Each row below holds a small network's activations on one input, seen along a few directions.
Each table varies a few parts of the input and shows all the possible inputs, shuffled.
A made-up example of a description, with smaller parts first: ring(5) and (point or (values(2) and line(4)) or ring(11)).
Shared parts are said once, and a part with two or three values counts as separate values.
In the rows, zero is written as 128.

Other details of the inputs vary at random and push rows far along two fixed directions, the same in every table; ignore that.

Rows:
x1: [131 180 193 136  97 161 165  96 107 192 154]
x2: [121 144 146 129 110 135 140 133 122 158 132]
x3: [128 110 110 143 127 128 111 134 122  92 133]
x4: [121 106 115 142 127 128 118 139 120  91 123]
x5: [143 102 127 127 150 112 119 136 135  95 141]
x6: [131 101 110 129 131 123 119 134 107  99 123]
x7: [130 103 108 138 133 123 127 139 111  98 124]
x8: [146 107 124 130 158 122 115 138 131  96 135]
x9: [127 105 115 137 130 121 110 131 110  96 118]
x10: [143 160 221 164  94 174 162  86  82 164 164]
x11: [137 105 124 132 165 123 120 132 133  95 136]
x12: [118 147 144 132 116 138 139 121 124 158 145]
x13: [110 183  85  93 112 117 133 127 181 198 100]
x14: [137  96 132 118 149 111 117 136 128  95 128]
x15: [133 110 108 146 131 121 111 131 117  96 130]
x16: [159 152 237 146 117 171 165 105  91 159 157]
x17: [137 106 103 138 132 123 120 134 114  99 135]
x18: [ 90 177  65  71 113 105 121 140 201 208  76]
x19: [126 109 111 137 135 117 124 144 108  98 128]
x20: [119 108 110 145 134 129 116 128 124  91 135]
x21: [103 161  96  97 108 126 122 125 174 170  89]
x22: [136  99 131 126 151 111 125 142 133  94 130]
x23: [119 169 112  79 136 121 130 126 189 190  87]
x24: [148 158 221 154  88 170 158 105  77 171 176]
x25: [127 105 103 140 139 124 125 128 116  98 136]
x26: [104 177  91 101 110 119 134 125 185 192  81]
x27: [126 107 112 128 134 117 115 139 104  99 126]
x28: [134 100 127 129 157 113 124 130 137  94 141]
Each input here is: line(4) and (values(2) or line(5)).
The inputs of x11 and x8 match in every part but the line(4) part. If x20 is changed in the same way as x11 into x8, which row does it become?
Answer: x3
Change only the line(5) part in x26. List by row number the other rows that result.
Answer: x2, x4, x7, x19
Change only the line(4) part in x28. List by row number the other rows that result.
Answer: x5, x14, x22
Change only the values(2) part in x23. List by row number the other rows that result.
Answer: x14

Rows:
x29: [122 149 150 142 129 140 151 114 135 152 156]
x30: [135 184 169  98 122 145 148 103 178 200 115]
x31: [131  85 127 161 123 132 115 132  80  62 138]
x32: [131 118  81 102 164  98 107 135 179 113 109]
x33: [124 110  91  92 167  92 120 157 162 120  97]
x34: [135  88 128 167 125 134 111 135  87  63 139]
x35: [156  76 149 142 164 127 119 136 107  64 144]
x36: [101 120  61 115 131 111 108 140 145 116  89]
x37: [157 114 203 181 101 169 141 102  36 105 179]
x38: [128 197 137 117  87 152 154 106 141 213 119]
x39: [107 121  54 117 128 108 109 138 145 115  99]
x40: [111 190 154 118  80 147 148 115 153 209 115]
x41: [126 116  85  98 162  93 107 143 180 117 117]
x42: [132 176 171  92 120 139 154 116 174 207 119]
x43: [108 120  58 117 129 102 103 147 145 122 112]
x44: [125  83 132 158 122 126 115 141  79  65 145]
x45: [123 195 142 113  86 146 153 115 141 217 127]
x46: [ 96 117  67 112 130 105 107 149 142 118  98]
x47: [149  79 154 138 163 121 111 140 110  62 154]
x48: [147 108 211 175  98 162 145 112  32 102 183]
x49: [110 125  61 126 159 107 121 133 174 115 118]
x50: [162 146 231 133 125 160 169 106  90 159 145]
What is each input in this table made of?
Answer: values(2) and (point or line(4) or line(6))
The inputs of x42 and x35 match in every part but the values(2) part. If x48 is changed in the same way as x42 into x35, which row does it become?
Answer: x39
Change only the values(2) part in x44. List by row number the other rows that result.
Answer: x31

Rows:
x51: [112 192 173 127  86 180 158  76 152 193 128]
x52: [121 117  60  60 213  76 121 156 212 137  90]
x53: [119 195 166 108 104 144 157  89 108 222 135]
x54: [172  57 173 185 125 140 133 147  17  22 147]
x55: [153 136 173 148 105 145 111 116  74 124 166]
x56: [128 127 182 153 110 153 118  88  82 107 140]
x57: [139  54 178 181 128 118 105 127  29  26 199]
x58: [ 78 132  24 120 141  77 110 158 214 135 106]
x59: [105 183 192 114  68 141 167 131 131 209 121]
x60: [111 111  75  65 187  63 109 161 239 127 101]
x61: [112 175 186 115  76 173 146  88 136 206 102]
x62: [105 137  35  90 127  92  94 187 181 133  67]
x63: [135 204 165 148  91 163 152 113 149 214 148]
x64: [137 200 162 121  83 171 149 104 144 208 154]
x65: [132  39   5 120 162  78  75 166 126  30  85]
x66: [115 189 177 109  95 152 178 126 106 218 110]
x67: [108 188 193 121  76 169 160 110 134 196  88]
x68: [ 94  51   8 128 164  72  82 170 157  24 138]
x69: [174  65 147 187 135 149 130 114  42  25 182]
x70: [137 183 176 110  72 164 138 116 128 220 128]
x71: [140 125  67  66 192  82  94 167 232 130  94]
x72: [146  63 149 181 156 148 135 125  26  34 199]
x73: [119 136  16  90 138  79  95 129 177 130  72]
x74: [ 81 110  36  82 122  79  97 161 190 140  88]
x75: [145  66 153 208 164 141 137 134  30  41 194]
x76: [116 141  10 123 147  92 118 142 201 133  80]
x77: [119 176 169 103  95 157 164 104 109 228 123]
x78: [192 113 205 126 164 137 153 109 120 114 146]
x79: [157 109 221 130 167 149 137 105 135 100 139]
x80: [138  63 166 218 147 155 117 120  59  15 171]
The inputs of x71 and x60 match in every part but one. If x55 is changed in the same way as x71 into x60, which row does it become?
Answer: x57
What is each input in this table made of?
Answer: values(5) and (point or line(5))
Change only the line(5) part in x56. List by row number the other rows that result.
Answer: x51, x61, x67, x80
Which other rows agree with x77 in the values(5) part? List them by row number.
Answer: x52, x53, x66, x72, x75
